Each row below holds a small network's activations on one input, seen along a few directions.
In each table, some parts of the input vary, and every possible input appears once, in random order.
A made-up example of a description, with smaller parts first: ring(8) and (point or line(11) or (values(2) and line(6))).
Shared parts are said once, and a part with two or three values counts as separate values.
In the rows, 128 means zero.

Other details of the inputs shift rows strongly along three fixed directions, in all tables alike. That doesn't count.

Table:
row 1: [126 104 191 139 142 169 206 112 120 186  87 137]
row 2: [119 179  81 102  68  61 143 132  58 126 106 137]
row 3: [201 145 189 171 100 125  96 178 177  73  90 141]
row 4: [ 72 116  66  68 184 115  56  97 120 149 238 101]
row 5: [103 124  85 113 105 105 178 101  72 164  93 154]
row 6: [101 117 115  97 148 128 198 121 106 184 116 147]
row 7: [113 103 114 130 163 144  48 105 142 131 190 107]
row 8: [181 114 164 183  96 145 134 164 170  98  83 160]
row 9: [190 136 186 157 119 122 101 160 170  80  89 138]
row 10: [149 150 127 162  79 144 143 164 128  88  74 140]
row 11: [141 144 113 146  95 126  61 151 157  65 150 121]
row 12: [121  91 129 119 158 129  58  96 149 145 183 127]
row 13: [111 110 102 128 152 130  67  99 141 117 190 106]
row 14: [129 183  95 129  78  92 143 152  71 102  84 126]
row 15: [132  79 197 122 208 173 146 116 187 174 156 128]
row 16: [137 143  89 117  92  95 106 167 150 101 158 150]
row 17: [164 157 149 139  93  97 142 148 131  95  80 139]
row 18: [133 125 107 124 145 136  84 154 163  99 160 125]
row 19: [109 119 165 142 143 174 203 114 106 172  95 115]
row 20: [111 162  66 111  50  84 149 134  71 121 103 152]
row 21: [181 115 154 193 111 162 101 173 182  68  87 141]
row 22: [ 97 127 114 112 155 144 209 120 110 166 124 120]
row 23: [123 126 115 127 145 142 118 156 153 124 170 118]
row 24: [ 94 135 121  83 186 107  58  73 109 143 206  77]
row 25: [186 123 160 161 114 139 120 189 215  73 116 156]
row 26: [101 122 113 101 125 121 108  99 102 159 148 133]
row 27: [128 173 101 124  94  97 142 144  76 105  74 126]
row 28: [156 121 116 164 115 135  82 146 166  70 129 128]
row 29: [ 94 151  86 116  96 120 178 111  75 134 105 123]
row 30: [123 155  69 111  72  93 160 166 101 127 113 164]
row 31: [173 141 127 164 104 146 109 204 183  68 118 140]
row 32: [139  90 200 135 179 175 188 139 172 184 136 132]
row 33: [128  80 184 142 176 160 136  94 156 175 161 120]
row 34: [122 153 128 106 114  94 185 109  80 150  82 132]
row 35: [114 108 174 143 157 181 204 113 112 173  74 119]
row 36: [135 118 216 146 187 168 174 110 138 161 116  91]
row 37: [168 128 138 144 107 134 147 183 173 105  89 164]
row 38: [103 136 152 109 176 126 141  87 102 161 148  87]
row 39: [123 112 127 122 173 154  70 145 174 127 190 113]
row 40: [153 164 128 139 105 111 135 152 112  87  69 126]
row 41: [110 124  88 131 128 123  91 109 120 116 168 113]
row 42: [114 108 112 131 157 141  48 106 141 128 198 107]
row 43: [102 107 123  92 154 122  44  87 133 149 199 119]
row 44: [156 136 140 161 101 151 136 158 149  81  66 140]
row 45: [133 114 102 124 119 105  81 112 141 108 159 138]
row 46: [110 156  57  98  78  82 169 147  94 130 125 155]
row 47: [174 118 146 173  90 135 134 161 157 101  76 162]
row 48: [151 121 110 145  94 107  60 141 157  89 158 142]
row 49: [ 85 145  48  85 135  99  68 128 119 123 222 110]
row 50: [137  91 216 147 163 178 172 109 158 170 121 124]
row 51: [152 138 105 142 116 129  83 178 181  70 160 125]
row 52: [ 75 113  98  85 171 128  59  75 109 145 202  96]
row 53: [105 111  98 123 148 131  97 100 115 128 155 117]
row 54: [115 136 154 107 139 108 165  98  93 168 125 115]
row 55: [117 150 134 117 142 118 161 115  85 137  92 110]
row 56: [129 124 153  97 165 107  54  98 136 138 176 109]
row 57: [ 85 152  73 107  99 119 157 113  59 146  98 128]
row 58: [117 109 114  95 161 117  86 120 164 134 197 129]
row 59: [121 133  80 111 137 118  87 144 148  97 175 119]
row 60: [134  84 191 154 156 166 212 104 134 182  98 133]
row 61: [105 114 127 143 138 153 193 109  92 171 108 120]
row 62: [153 111 127 160 130 145  78 142 163  86 127 127]
row 63: [111 191  68 110  73  73 141 138  51 111 103 120]
row 64: [113 168  86  93  90  68 136 121  60 136  96 138]
row 65: [175 106 152 165 115 136  97 147 182  87 111 154]
row 66: [ 99 138  96 101  97 105 179 100  78 151  97 144]
row 67: [145 107 161 135 131 142 111 125 156 118 120 140]
row 68: [135 110 212 124 181 149 162 103 122 190 112 114]
row 69: [193 149 185 180 116 145  92 181 175  64  83 123]
row 70: [155 171 122 132  71  81 136 154 107  96  91 140]
row 71: [101 112 126 139 147 151 172 101 100 166 132 114]
row 72: [129  86 185 118 196 170 148 125 172 187 158 128]
row 73: [109 156  74 121  83 111 156 126  84 105  88 134]
row 74: [128 121 154 132 111 136 174 118 122 146 102 137]
row 75: [108 125 109 101 121 106  80  97 131 122 178 126]
row 76: [ 91 127  96 105 153 141 189 128  94 175 119 126]
row 77: [142  82 219 143 176 184 166 107 161 172 101 130]
row 78: [ 93 148  93 117 104 124 181 106  81 136  99 124]
row 79: [108 106 135 126 137 132 199  89 102 176 109 138]
row 80: [139 167 117 130 111  98  62 142 132  78 157 107]
Each input here is: values(2) and line(4) and ring(10).
Changing only the values(2) part turns row 11 into row 50. The same change can be made to row 27. Which row results? -> row 64
Changing only the values(2) part turns row 2 into row 63. The same change can be made to row 45. Which row results? -> row 28
Which other rows does row 61 become when the values(2) part takes its other values? List them by row number. -> row 48
Which other rows does row 39 become when the values(2) part takes its other values? List them by row number. -> row 72

Table:
row 81: [146 130  97 128  99  97  42 147 173  76 187 145]
row 82: [190 143 176 151  98 118 159 178 168  98  62 161]
row 83: [141 102 114 130 132 139  77 142 177 103 158 146]
row 84: [ 90  91 103  90 177 131 111  97 136 175 197 129]
row 85: [136 128 129 136 143 146  79 154 168  96 164 116]
row 86: [119 150  83  82  89  63  95 112  91 124 136 153]
row 87: [178 142 170 158  93 119 130 152 135  96  53 150]
row 88: [ 97 117 126 121 173 149  96  96 125 139 172  90]
row 89: [139 134 129 134 135 134  52 149 170  86 182 110]
row 90: [130 135 178 132 144 134 187 103  88 165  64 121]
row 91: [134 106 193 149 189 173 127 112 156 142 155  88]
row 92: [138 129 152 145 125 146 197 151 133 146 102 136]
row 93: [127 139 176 116 150 134 199 126 100 169  78 124]
row 94: [139 141 166 148 132 141 185 132 112 133  85 110]
row 95: [133  88 172 132 201 180 135 137 186 161 163 120]
row 96: [164 124 122 174  91 150 140 174 151  82  62 155]
row 97: [120 116 149 133 151 159 223 136 122 177 100 137]
row 98: [152 132 141 129 129 115  56 153 179  95 184 120]
row 99: [142 150  79 136  52  97 134 153 118  86 101 164]
row 100: [ 85 162  47 107  89  86 103  97  55 122 145 115]
row 101: [113 117 146 144 160 176 209 121 110 157  72 115]
row 102: [ 86 110 120 103 201 156 134  93 111 170 167  91]
row 103: [181  99 205 164 140 150 105 151 210 106 136 139]
row 104: [135 159  69 144  51  95 114 145  95  80  95 147]
row 105: [110 115 130  96 156 113  78 101 147 153 208 113]
row 106: [136 114 116 144 124 137  53 129 155  96 160 126]
row 107: [170 142 145 179 105 153 155 181 155  73  71 129]
row 108: [ 96 153  66 125  94 112 151 115  66 125 103 126]
row 109: [ 91 143  83  94  89  92 182  96  60 167 115 146]
row 110: [140 123 154 146 121 147 199 143 142 147  98 142]
row 111: [ 88  91 100  96 171 136  91  89 122 165 188 118]
row 112: [109 111 142 118 151 129  84  85 119 154 171 107]
row 113: [155 114 107 139 106 122  32 150 190  70 180 146]
row 114: [ 72 127  50  90 109  99 136  92  63 159 151 133]
row 115: [127 114 214 117 209 153 142  91 129 177 135  87]
row 116: [122 110 155 144 126 152 207 113 106 169  87 135]
row 117: [116 113 142 147 154 171 203 117 105 162  72 124]
row 118: [103 124 144  73 183 107 102  94 114 183 189 110]
row 119: [101 124 104 102 118 102 107  92  93 149 158 122]
row 120: [ 84 162  86  92 107  99 182 113  52 161 115 120]
row 121: [156 124 151 114 130  98  74 136 165 112 153 145]
row 122: [148 110 119 132 141 141  85 158 192 103 163 142]
row 123: [129 175  71 143  61  98 120 149  93  68  93 126]
row 124: [145 166  87 115  56  65 109 141  92  91  85 159]
row 125: [123 130 170 147 136 150 197 102  92 163  75 115]
row 126: [133 181  81 137  60  88 115 145  89  72  89 126]
row 127: [ 90  93 122  98 172 136 141  91 127 188 183 129]
row 128: [ 99 168  87  86 112  76  94  99  64 123 130 110]
row 129: [167 135 141 168 113 162 162 197 169  82  67 144]
row 130: [179  94 191 172 151 176 109 169 231 101 141 138]
Changing only one part turns row 95 into row 97. The same change can be made to row 111. Which row results? -> row 114
Describe the family of inputs behind these rows. -> line(5) and ring(10)
A walk changes only the ring(10) part. It starts at row 92 and steps to row 110. List the rest of the walk in order. -> row 81, row 99, row 116, row 104, row 100, row 123, row 91, row 89
Which other rows does row 108 become when the line(5) part takes its other values? List them by row number. -> row 90, row 100, row 117, row 125
